A small network was shown many inputs. Here are its activations along a few directions, one row for each input.
Each table varies a few parts of the input and shows all the possible inputs, shuffled.
A made-up example of a description, with smaller parts first: ring(8) and (point or line(11) or (values(3) and line(6))).
Shared parts are said once, and a part with two or three values counts as separate values.

A family of inputs:
x1: [ 44  17  -6   0  16  -3  19   1  37 -18  27  14]
x2: [-17 -26   1 -79  31  24 -20 -26 -85   2  23  67]
x3: [-21  17  -6  43   0 -17  14 -11   3  -4 -23 -28]
x4: [ -43   -6  -25  -50   15    6  -49  -35 -110   13  -20   12]
x5: [  8 -10  22  15  16  -3  25 -17  38 -14  22  19]
x6: [ 12 -19  15 -24 -11   2  -4  49  41  17  37   8]
x7: [ 37 -16   8  -3  -7   3  15  13  35  14  19  19]
x8: [ 11   8 -12  26 -33  -1  -1   6  -4  25 -19 -35]
x9: [-35   6   8  29  -9   0   5 -20   6 -20 -36 -31]
x10: [  6   9  -6  10 -37 -18 -27  38   3  21 -18 -28]
x11: [ 19  38 -23  30  -5  -7  -1  -4  -2  -8 -12 -40]
x12: [-20 -18  23   4  23  14  23   6  39 -28   1  22]
Q: Changing only one part turns x11 into x1. The same change can be made to x4. Which row results?
A: x2
Q: What is each input in this table made of?
A: values(2) and (point or line(5))
Q: Which other rows does x11 become when the line(5) part takes its other values? List them by row number.
A: x3, x8, x9, x10

A family of inputs:
x13: [-39 -17  32 -27  16   0 -14 -61 -65 -33 -12  41]
x14: [  7 -18  45  49  -9   0  19  33  87 -15  -9 -13]
x15: [-26 -33  -3 -45  24  -5  -6 -42 -55   8 -17  41]
x16: [-44   4   0 -11  37  29 -17 -66 -72 -30  15  41]
x17: [ -51   10  -33   46  -55  -23  -38   24  -51   23  -93 -101]
x18: [ 39  33  10  46  10  12   0 -11  88 -17  18 -20]
x19: [  4 -11 -33 -43  25 -15   5   1 -55   8  33  23]
x20: [ 34 -24 -21 -44 -20 -26 -10  20 -16  14  10  33]
x21: [ 28  16  16  50  -1  -6  35   7  70 -17  34 -28]
x22: [ -44   49  -48   53  -35  -19  -15   17  -77   29  -46 -123]
x23: [ 32  16 -20 -44   0 -14 -21  27 -18   2  36  25]
x24: [-58   4  33 -25  42  -6 -19 -62 -58 -21  11  29]
x25: [ -48   29  -22   48  -48  -29  -28   10  -63   42  -78 -115]
x26: [ 26  13   0  33  -9   6 -20   8  67  21  48   3]
x27: [ 25 -51  19  13 -35   5   0  32  71  12  11  -8]
x28: [  1 -10  17  49  -1  17  68   6  84 -55 -58 -11]
x29: [ 23 -22  10  10 -26 -18 -11  14  77  12  31 -13]
x30: [-30  45 -59  67 -34 -18 -37  -6 -71  34 -56 -98]
x31: [-71 -32  36 -18  18  13 -18 -22 -65 -43 -13  49]
x32: [ 14 -26 -11 -44 -23  -6 -14  54 -17  -4   6  41]
x33: [ 54  13  -5   5 -10  16  -9  21   8  34  44  28]
x34: [ 34   9  12 -14 -19  14  17  25  10  38  45   6]
x35: [ 17   5  39  27  -9 -13  17   4  94 -14   6 -32]
x36: [ 20   3 -33 -48  44  -1 -27 -22 -35  14  13  25]
x37: [-21  18  10  53  12  -7  43  -8  99 -49 -33  -8]
x38: [-25   0 -21 -31  58  18  -7 -40 -67  12  14  41]
x39: [-10  -4   0 -48  35  20   9 -44 -71   5  -1  27]
x40: [ 41  14 -29 -47  10  18 -27   7 -11  14  21  20]
x41: [ 30  14  22  23 -28   1  15  11  51  18  47  -5]
x42: [-26 -29   9 -67  19   5 -21  25 -24   4  -6  22]
x43: [-22 -35  10 -46  24   5  -8  -9 -62 -13 -25  49]
x44: [ 13 -29   0 -44  24 -17  -3   9 -52  16   5  26]
x45: [ 20 -22  32 -30 -23  13 -15  49  38  23   8   9]
x46: [ 52 -17   6 -22 -44   1   8  24  12  20  25  13]
x47: [ -6  41  -2  63  12   5  74 -13  75 -48 -14  -7]
x48: [  9  42 -18  63  22  27  72 -25  76 -43 -20  -9]
Q: Changing only one part turns x13 into x31. The same change can be made to x29. Which row results?
A: x27
Q: What is each input in this table made of?
A: line(4) and (point or line(8))
Q: List by row number the other rows that have the line(4) part in common with x36.
A: x16, x18, x26, x30, x33, x38, x40, x48

A family of inputs:
x49: [ 11  17   7  33  21  11  39 -20  82 -36  24  14]
x50: [ 12 -46  41 -30  10   9  -5   9  25  -3  35  44]
x51: [-46  -5   1  -6  16  -6 -28 -34 -72  -5 -21   7]
x52: [-20  -4  -6 -17  -9  -4 -52  -1 -73  37  -7   0]
x53: [-18  -9 -25 -46  54   9  14 -34 -43 -29  -2  48]
x54: [ 43   9  13  10 -32   8  11  29  77   3  20   7]
x55: [-36  12   5  16 -34  -4 -24  19 -15 -13 -43 -56]
x56: [ 51  22  -3   5 -25  -3  20  18  74  18  46  -6]
x57: [ 30   5   0  51 -24  -7  14  35  39  29 -25 -46]
x58: [-35  11  -7   3  33   1 -17 -60 -76 -12 -17   4]
x59: [  1   8 -25 -20 -10  -4 -50 -12 -85  32   8 -13]
x60: [ 39   9 -28  48 -24 -12  16  27  30  32   0 -56]
x61: [ -4  47 -31  15 -33 -13 -24  14 -28  26  -8 -64]
x62: [-12  33 -11  24 -33  -6 -32  26 -22  16 -29 -51]
x63: [ 16   0 -31 -76  13   4  -6   7 -50  30  23  25]
x64: [-13 -38   1 -69  13   5 -14  18 -34 -14 -12  40]
x65: [-25 -19  -9 -55  36   8  10 -10 -40 -19  -5  48]
x66: [ 16   6  24  21  -1   1  34  -4  82 -33  10  14]
x67: [-48  28  -7  32  -6 -15  -9  -3 -14 -18 -36 -41]
x68: [-39 -25  13 -24  -4 -11 -44 -13 -65  10 -26  -4]
x69: [  5 -23  34 -14  21  10  17 -18  20 -19  34  58]
x70: [  7 -14 -15 -67   7   9 -17  23 -43  13   1  41]
x71: [ 44  -9   5 -30   4   9  -1   4   8  31  68  37]
x72: [  7  -1   9  65   2 -15  35   4  42 -12 -36 -33]
x73: [ 10  15 -10  71  10   4  46 -20  33 -25 -33 -38]
x74: [  6 -21  13  51 -21  -4  19  35  45  -4 -37 -45]
x75: [ 30 -20  24 -30  -7   7   1   7  17  26  45  49]
x76: [  7 -19  22   5 -24  -4  18  27  94 -12  16   7]
x77: [-40  46 -16  39   7  -3   3 -30 -21 -28 -35 -46]
x78: [  4 -13  13  -7  40  17  26 -43  15 -22  43  57]
Q: What is each input in this table made of?
A: line(5) and ring(6)
Q: Changing only the ring(6) part turns x77 into x73. The same change can be made to x55. Which row results?
A: x74
Q: Which other rows does x61 become when the ring(6) part takes its other values? List them by row number.
A: x56, x59, x60, x63, x71
Q: Which other rows does x75 become when the ring(6) part takes its other values? List them by row number.
A: x52, x54, x57, x62, x70

A family of inputs:
x79: [ -9   8   9  79   7  -7  12 -18  49 -46 -47 -48]
x80: [ 23  -4  26 -10 -34 -20   9  36  40  29   6  -3]
x81: [ 40   5  14  35  15  17  51   5  92 -22  20   7]
x82: [  0 -59  -5 -43   7   7 -15  -5 -16   9  20  31]
x83: [ 56   3  21 -29  -9  14   8  21  32  27  66  29]
x84: [ 52  -9   2 -57  20  -7  11   4  24  36  42  49]
x85: [-19  13  16  40   7  -7  33 -16 102 -45 -23 -15]
x86: [ -50   13  -33  -13   23   25   -6  -60 -103  -39  -42   -2]
x87: [  0  37 -29  -2 -35   6 -33  25 -55  40 -18 -37]
x88: [  2  44 -17  43 -58  -1 -39  -1 -32  34  -3 -48]
x89: [-31 -29  15 -73  29 -11  -2  -7 -26 -31  20  32]
x90: [ 14  -5  -9 -36 -16  16 -49  18 -32  12 -26  -1]
x91: [-58 -14   5 -33  43 -12  -3 -29 -63 -48 -24  19]
x92: [  3 -24  -2 -44  62  22  44 -46 -10 -46  28  75]
x93: [ 61 -13  -6   3 -12   0  18  31  56  17  56  19]
x94: [ 14  14  -3   5 -41   1 -34  37  12   4 -13 -34]
x95: [-63 -20 -14 -33  26  -3 -29 -16 -54  -2  -4  28]
x96: [ 36  10  22  54  36   1  59 -20  95 -39   5   5]
x97: [-17   6  -1  46 -23 -38   4  40  26  18 -14 -29]
x98: [-38 -21   9 -51  28  -4  23 -44 -20 -48 -15  62]
x99: [-29  37 -20  51 -27 -13   2  26 -15  29 -11 -70]
x100: [ 11  -7  15 -66 -12  -6 -16  11  15  26   6  26]
x101: [-37  35 -14  93  -3   8   1 -40  13 -30 -26 -86]
x102: [ -23   -8  -36  -12    8   10  -40  -13 -101   28  -12  -24]
x103: [ 11   2  50  32 -38 -11  23  19  49  11  13  -9]
x104: [-18 -13   0 -37  16   5 -43   4 -51  11 -19  12]
x105: [-10   7  12  58  -5  -3  11  15  39 -17 -33 -47]
x106: [  1  29 -17  -5 -27  13 -54 -16 -76  38 -16 -20]
x107: [ 40 -30  -2 -27 -39 -13   0  24  19  22  12  12]
x108: [40  9 17 27  1 -4 52 32 67 22 32 24]
x109: [-13   6  30  43 -21   3  24  -3  84 -14   0  -7]
x110: [ -43   21  -24  -19   22    0  -25  -29 -109    0  -33    7]
x111: [ 12 -36 -10 -58  55  23  18  -9 -14 -24  44  64]
x112: [ 45 -25  15 -42  39   5   4 -13 -12   9  54  59]
x113: [-20  25 -25  89 -15 -22   8  -6  -5   0 -27 -65]
x114: [ 17  -9  -9 -11 -28   5 -26  44 -19  28 -18 -15]
Q: What is each input in this table made of?
A: line(4) and line(9)
Q: Changing only the line(4) part turns x103 into x97. The same change can be made to x89. Which row results?
A: x95
Q: Start at x96 and move only the line(9) part, one step at a time. The first step leads to x81. Which rows follow, in order?
A: x108, x93, x83, x84, x112, x111, x92
Q: Which other rows does x87 become when the line(4) part takes its other values? List them by row number.
A: x83, x107, x114
